A small network was shown many inputs. Here are its activations along a few directions, one row for each input.
In each table, some parts of the input vary, and every possible input appears once, in random order.
A made-up example of a description, with smaller parts first: line(4) and (point or (values(2) and ring(5)) or ring(11)).
Shared parts are said once, and a part with two or three values counts as separate values.

Other details of the inputs shift rows strongly along three fixed directions, in all tables alike. That doesn't count.

Rows:
R1: [ -1   5 -12  -9 -46   3   8  -1   5   1 -25  27]
R2: [  0  18  -7 -16 -70 -31  -4  10   4   2 -11  23]
R3: [ -8  15 -26 -14 -38  -1   8   9  -1  -1 -34  22]
R4: [-47   0  46  -4  15 -32  18 -24   0  -4  28 -10]
R5: [  3  -4 -13   1 -35  14   5  12   1  -6 -18  10]
R6: [-13 -14  -4   5  13   9   2   1  -1  -5  -2 -19]
R7: [  1 -30 -12   1   7  32 -13   6   6  -2  -4 -28]
R8: [ -5  -2 -11 -21 -20   2  -6  15  -3   1 -17   2]
R9: [  1  25 -18 -29 -65 -33  31  19   7   4 -20  31]
R10: [ 11 -20   5   1  27  26 -18  -2  -1   8   9 -11]
R11: [ 11 -11 -12  16  19  13 -15  -4   5  -6   0 -18]
R12: [ 71  84 -31  39  49 -41 -38  25 -47  17  37  36]
R13: [-14  20  14 -10 -49 -26  15   4  -2  -3  -2  32]
R14: [-46  -2  45  12   2 -41  16 -37  11  -6  38 -18]
R15: [ 19 -17   2   6  32  25   5  11   5   8   1 -12]
R16: [  3 -32  -6   0  13  33  -2  -1   3   1 -10  -4]
R17: [  2 -19 -19  -1  21  43  -3  -9   2   3 -17   1]
R18: [  9 -29  -9  -1  13  33 -11 -10  12  -1 -19  -5]
R19: [  3  -5  -6 -17 -26  -3  23  20   8   3 -16  10]
R20: [ -6  12  -3 -26 -39 -20   4  15  -2  -6 -19  29]
R21: [ 11 -20   1   8  18  22 -18   1   0   3  11 -18]
R22: [-38  15  59   1  30 -46   7 -25  -3  -7  44  -9]
R23: [  6  -6  -7   4  35  13 -15  -6  -1   0  -6 -10]
R24: [  2   5 -19 -24 -36  -7  -3  10   3  -3 -32  28]
R25: [ -6 -24 -12  -9  17  27 -13  -5   6   5 -15 -17]
R26: [  3 -13  -7  -8  20  21  20  -8  12   4   4 -19]
R27: [  9 -22  -1  -4  20  39   8   1 -12  -8 -25 -22]
R28: [ -2 -25 -11  -2  28  48  -1  -1  -1   0 -12  -4]
R29: [  8 -10 -11  -7 -32   6  -4  15   5  -9 -20   6]
R30: [ -8   5 -17 -11 -20   9   8  13  -5  -3 -24  11]
R31: [ -1  -6 -23  -1 -33   2   4  18  -1  -7 -16   2]
R32: [ -1  19 -11 -17 -68 -31  10   6   2   3 -22  41]
R33: [-45   2  45  -1   4 -37   4 -30  10   0  32 -23]
R34: [ -6 -18  -5  -5  20  17  -2 -14   2   4  -7   2]
R35: [-31   3  14   6   0  -8  11 -20   7  -5   6 -12]
R36: [  6  -3 -16 -20 -22   7  23  22   6   2 -17   6]
R37: [-35   9  71   5  16 -51  27 -36  16   5  47  -7]
R38: [-17 -12  31  -7   0  -8   4 -13   7  -7   9   0]
R39: [ 65  55 -38  29  28 -14 -36  40 -35   1  13  16]
R40: [ 20 -12   3   9  24  21   0   0  12   8  -3 -11]
R41: [-24  -8  23 -15   3 -10  -3 -21   6   6  10   0]
R42: [-12  15  -6 -17 -46 -24  -1  19  -2  -2 -10   6]
R43: [ 10 -16   1   3  22  21 -19 -12   4  10   5  -7]
R44: [ 11  -7  -3 -13 -28   9  13  24  10   1 -24   6]
R45: [-14  -7  22  -6   6 -13  25 -15  17   5  10  -4]
R46: [ 14 -17  -9  19  19  19 -11 -10   3   2   4  -9]
R47: [ 16 -15  -4  14  18  17 -17  -8   6  -3   0 -10]
R48: [  6  -9 -17  -3 -35   5   2  15   0  -4 -17   9]
R49: [  5 -15   2  -6  32  22 -17   0  -5   7   7  -7]
R50: [ 57  55 -39  35  29  -3 -27  34 -37   6  15  16]
R51: [ 21  82  33  40   3 -78  -9 -11 -27   7  66  35]
R52: [  5  -7 -13  24  21  25  -6 -10   1  -2   4 -16]
R53: [-16   1  29  -6   3  -8  20 -25  -8  -7  -4 -12]
R54: [  5 -11  -5  27  36  30  -5  -2  -5  -5  14 -22]
R55: [-23  -8  17   1  -9 -14  -4 -16  11  -1  15 -19]
R56: [  8 -15  -6  14  23  17 -13   5   0  -9   4 -21]
R57: [ -2  -5 -17 -18 -20   5   4  14  -5   0 -22  20]
R58: [ 55  58  -5  24  45 -24  -3  22 -28   9  48  10]
R59: [-30  -4  12   4   2 -15   8 -18   8  -3   6 -15]
R60: [-27  -3  17   0   2 -16   2 -16  11  -9   3 -15]
Each input here is: values(2) and (point or line(5) or (line(4) and ring(6))).
Changing only the values(2) part turns R45 into R19. The same change can be made to R51. Which row results? -> R5
Changing only the values(2) part turns R37 into R15. The same change can be made to R35. Which row results? -> R50
Which other rows does R33 become when the values(2) part takes its other values? List them by row number. -> R42
Which other rows does R41 become when the ring(6) part takes its other values? List them by row number. -> R2, R25, R33, R43, R55

Rows:
R61: [-36 -28 -17 -38  -9  19  61   3  15 -11 -54 -13]
R62: [ 37 -21  11  19  10  21  11  29   5  -7  13 -22]
R63: [  6  45  48  -6   4 -51  25 -17   8  18  34  38]
R64: [  8   2  -4  -6  45  16  24  27 -35  -6  -8 -13]
R65: [ 46  19   9  43  30 -18 -18 -23   0  12  40  -6]
R66: [ 69   2 -41  28   4  36 -11  29  13  15  -9  -1]
R67: [ -1  47 -33 -23 -25 -15  25  18 -10   7 -36  31]
R68: [-19  53  31  29   5 -49   4   9 -25  -6  51 -16]
R69: [ 39  41 -30 -26 -23 -65 -51  63 -12  16  21  -3]
R70: [-56 -40 -12  -7 -42  20 -28  -1   8 -31 -37 -25]
R71: [ -6 -48  21 -44 -23  34  44  16  19 -10 -36   4]
R72: [ 73  -3 -42  27  11  31   3  38  11   2  -9  -6]
R73: [  5  17  53   7  15 -42 -33 -20 -17   7  32  37]
R74: [ 11  10  63  35  31 -19  -1 -10   3   6  70 -22]
R75: [ 38  25 -61   2  31  30 -17   2 -23   4 -36   9]
R76: [  0  32 -31   4 -55 -18 -16  19 -24 -19 -17   1]
R77: [-12  59  11  30   5 -60  -3 -29 -12  -7  38 -11]
R78: [-72   3  48  -3 -56 -57  21 -50  18  -6  47   2]
R79: [ 48   8 -52  27  19  28  -1  58 -32 -10 -14 -25]
R80: [-50  -7   3 -53 -66   0  44  -1  20  10 -26  41]
R81: [ 53  41   5  -8 -20 -23 -17  11 -26  13   3  53]
R82: [  3 -52  35 -15  48  63  10 -13  16   9  -2 -15]
R83: [-44 -30  54   7  83  15   1 -74   5  10  57 -18]
R84: [ 23  67 -20  -6 -12 -32 -21  19 -50  -4  -7  36]
R85: [-26 -47 -15  -7 -39  29  39  13  27  -8 -13 -18]
R86: [-38  45  36  -3   3 -53 -30 -12 -30 -16  21  24]
R87: [-15 -50   5 -11  60  57  32 -12  11   5   5 -15]
R88: [ 31 -11  -1  -4  26  19  -2 -29   9  15 -10  14]
R89: [ -3  28  45   5   1 -62 -12 -35  -1  13  24  43]
R90: [ 10  28 -39   9 -34 -26  35  36  -5 -11 -22  -4]
R91: [-26 -32 -12  21  43  45  17 -18  21  -3  -6 -61]
R92: [ 55   1 -50 -46  36   8 -52  59 -14  24 -18  -5]
R93: [-57 -15  49  18  88   2 -17 -65   5  -8  26 -31]
R94: [  8  -9 -23  24  13  31  -3   6   8  13  25 -11]
R95: [ 58 -15 -33  32  -7  28 -60  23  -8   3 -11   3]
R96: [-60 -21  -3 -44 -67  -9  -4 -18  15  -3 -32  45]
R97: [-61   4  12 -53 -65 -10  43  13  -5  -8 -45  13]
R98: [ 33 -21   3  21  -4  23 -23  -6   3   0  12 -17]
R99: [-60  -5 -13  -7 -77 -26  -3 -13  20 -24 -42  -6]
R100: [35 -8  6 -6 37 19 27  5 13  5 -5 10]
R101: [-16 -53  -5   3 -50  16 -10 -20  38  -3 -36 -12]
R102: [-31 -62 -10  24  26  46 -38 -32  19  -6  14 -31]
Describe the family of inputs behind these rows. -> values(2) and (point or (line(4) and line(5)))
Changing only the values(2) part turns R82 into R74. The same change can be made to R86. Which row results? -> R70
Changing only the values(2) part turns R95 into R73. The same change can be made to R94. Which row results? -> R80
A walk changes only the line(4) part. It starts at R87 and steps to R80. List the rest of the walk in order. -> R83, R96

Rows:
R103: [-35 -16  28 -10  -2  -2  27 -34  18   0  -2   4]
R104: [-43 -13  28 -20   3  -4  35 -10   6  -8   9 -18]
R105: [  2 -11 -28 -20 -67  20 -11  14   6  -1 -39  20]
R106: [ 28 -43 -15   3  39  60  -7  -9   9   4 -23 -10]
R107: [-20   6   9 -14  -3  -5  19 -15  -1   5  -4  12]
R108: [ 41  16 -48   9  17  32   3  28 -14   8 -19   7]
R109: [ -5 -45 -32 -28 -36  32  12  17  32   4 -41 -20]
R110: [ 47  34  11  21  31 -20  -7  20 -20   5  30   8]
R111: [-50 -17  26 -12 -14 -12  -2 -33  10 -14  -9 -20]
R112: [-40 -20  37 -28   1  -5  15 -12   9  -4  -1  -3]
R113: [ 49  11 -44  16  13  30   4  22  -5   7 -19  10]
R114: [ 15  22 -56  -8 -72 -11  -5  39  -6 -11 -43  17]
R115: [  9  13  19   7  39  -9   4  13 -11   1  27  -9]
R116: [ 14  22  16  38  32 -23 -16  -4 -14  -1  54  -6]
R117: [ 27  42  -9  33  23 -29 -24   6 -27  -3  24 -11]
R118: [-22 -23  38  -5  -4  -3  32 -21  22  -6   5 -13]
R119: [-53 -18  27  -9 -12 -12  -1 -31  16 -12  -1 -12]
R120: [ -5 -22  18  23  53  18 -26 -27  -1   0  33 -16]
R121: [ 11 -25 -36  18   9  38 -14  14   4  -3 -18 -18]
R122: [  7 -38 -23 -10  53  65  -7   0  -5   4 -20 -18]
R123: [ 10  44   2   8 -62 -45  -1  20 -12   1  15  26]
R124: [ 19  35  10 -14 -35 -41   0  18 -14   5  -1  41]
R125: [  5  22  13  30  40 -22 -31 -14 -14   5  37   6]
R126: [-11  23  11 -26 -45 -53   0  -2  10  11   5  26]
Describe the family of inputs behind these rows. -> values(2) and (point or line(5) or ring(6))
Changing only the values(2) part turns R119 into R114. The same change can be made to R126. Which row results? -> R109
